A small network was shown many inputs. Here are its activations along a few directions, one row for each input.
Each table varies a few parts of the input and shows all the possible inputs, shuffled.
Descriptions start from the smaller parts, as in this example, which fits no table here: values(3) and (point or line(11) or (line(6) and ring(8))).
Shared parts are said once, and a part with two or three values counts as separate values.
In the rows, 128 means zero.

Other details of the inputs shift rows strongly along two fixed directions, in all tables alike. That doesn't count.

Rows:
row 1: [126 133 135 121 134 128 116 104 155 141 138 131 120 130 148]
row 2: [125 130  91 160 122 178 136 154 148 125 122 158 122 124 159]
row 3: [ 72 115  67 133 147  74  88 105 100  98 139 102 152  99  59]
row 4: [126 119 159  71 102  99 142 142 107 141 143  59 136 115  43]
row 5: [130 113 151 108 134 119 140 130 133 128 114 106 133 125 119]
row 6: [106 137 131 106 115 125 132 115 131 140 104 133 139 135 141]
row 7: [130 122 137 143 129 113 132 131 115 130  89 134 139 151 122]
row 8: [102 116  76 156 163  88  77  92 133 108 152 127 129 108 100]
row 9: [122 140 105 135 123 162 129 110 120 117 124 167 122 119 171]
row 10: [126 109 116 131 154  77  98 123 118 105 173  80 127 107  52]
row 11: [ 80 114  58 177 140 103  88 135 149 104 140 114 130 120  88]
row 12: [119 143 112 165 135 123 109 108 140 135 100 176 128 160 194]
row 13: [ 95 113  71 176 158 180 144 100 128  89  45 209 148 123 208]
row 14: [171 124 172 110 120 153 172 149 105 133 129 129 122 126 129]
row 15: [ 66 122  65 108 138  95  86  91 134 101 155  97 139  88  74]
row 16: [179 134 175  86 117 136 148 155 107 127 195  82 113 104  58]
row 17: [131 138 143 118  95 136 133 172 155 159 146  93 117 146 130]
row 18: [184 153 183 123 113 175 155 142 130 152 141 168 105 142 199]
row 19: [159 151 173  92  88 151 161 148  95 147 137 133 124 130 120]
row 20: [217 142 250 108  95 117 176 177 111 183 125 111 110 189 141]
row 21: [122 121 119 162 167 157 126 104 174 124  76 180 132 146 231]
Each input here is: values(3) and (point or ring(6)).
Q: Changing only the values(3) part turns row 7 into row 13. The same change can be made to row 20. Which row results?
A: row 14
Q: Change only the values(3) part in row 1. List by row number the other rows that result.
A: row 8, row 18
Q: Change only the values(3) part in row 10. List by row number the other rows that result.
A: row 16, row 21

Rows:
row 22: [164 135 179 102 111 126 152 144 108 145 130 116 125 140 116]
row 23: [162 129 178 105 111 129 157 151 112 144 125 111 125 140 114]
row 24: [166 146 165 122 103 165 160 151 116 148 121 153 118 146 164]
row 25: [158 145 182 122 112 121 142 136 130 162 105 141 124 172 169]
row 26: [154 144 151 123 108 162 153 141 117 144 125 156 121 137 161]
row 27: [160 144 168 143 110 132 132 155 153 162 127 134 111 171 170]
row 28: [125 123 138  71 102 115 140 142  93 124 172  65 131  89  27]
row 29: [199 155 232  88  87 143 173 159 112 178 125 131 113 169 161]
row 30: [174 147 187 106  98 152 166 148 107 157 120 144 120 151 155]
row 31: [132 128 126 153 151 146 130 106 141 123  95 176 129 140 196]
row 32: [ 95 103  77 164 172 132 114 101 140  92  97 152 141 111 149]
row 33: [ 89 118  86 182 157 109 100 111 159 120  77 158 141 156 180]
row 34: [109 127 120 113 123  63  93 124 121 132 168  72 130 124  48]
row 35: [100 128  81 184 155 131  96 105 163 117 101 171 129 145 189]
row 36: [156 134 153 124 114 152 148 153 127 137 143 128 116 130 132]
row 37: [ 90 106  69 156 156 143 126 109 121  90  92 156 146 103 136]
row 38: [146 136 162 126 121 113 134 135 129 149 108 130 129 161 148]
row 39: [ 98 115 114  92 124  78 108 122 115 119 157  62 139 101  35]
row 40: [131 120 145  77 118 103 128 134 110 124 182  60 126  94  36]
row 41: [111 121  84 172 161 152 115 102 148 104 100 180 130 126 189]
row 42: [ 64 104  35 134 156 128  96  98 128  77 153 115 140  61  74]
row 43: [156 133 162 126 131 137 142 131 130 136 122 138 123 143 153]
row 44: [ 57  95  44 126 164 108 100  87 118  75 126 108 153  70  69]
row 45: [100 130  82 182 153 132  95 100 164 120 102 177 126 145 198]
row 46: [112 126  83 175 155 168 123 107 145 105  97 192 130 124 199]
row 47: [ 96 123 113 105 119  70  95 127 129 131 161  63 133 119  48]
row 48: [181 150 190 115 106 149 150 147 132 160 144 140 108 153 163]
row 49: [101 126 103 156 144  96  98 114 145 127 109 133 137 148 138]
row 50: [160 136 163 109 100 151 159 161 111 142 141 119 119 129 114]
row 51: [ 84 106  77 162 162 107 105 105 139 103  88 141 148 126 138]
row 52: [159 133 161 124 119 141 144 149 133 140 141 123 116 137 134]
row 53: [118 126 118  84 104 129 135 141 102 121 175  82 128  85  47]
row 54: [166 141 172 117 107 155 163 145 110 146 109 149 124 149 160]
row 55: [ 65 102  40 135 163 117  91  93 135  78 152 110 140  67  75]
row 56: [139 139 159  78  91  89 113 156 127 153 206  44 112 117  31]
row 57: [131 134 111 155 137 163 130 118 138 122 114 178 122 130 189]
Q: Changing only one part turns row 56 into row 27. The same change can be made to row 28. Which row results?
A: row 37
Q: What do these inputs look like to the network?
A: line(4) and (values(3) or ring(6))
Q: Which other rows agree with row 57 in the line(4) part? List them by row number.
A: row 25, row 26, row 29, row 30, row 31, row 34, row 45, row 48
Q: Change only the line(4) part in row 51. List by row number the other rows that result.
A: row 25, row 38, row 39
Q: Change only the values(3) part in row 35. List by row number the other rows that result.
A: row 38, row 49
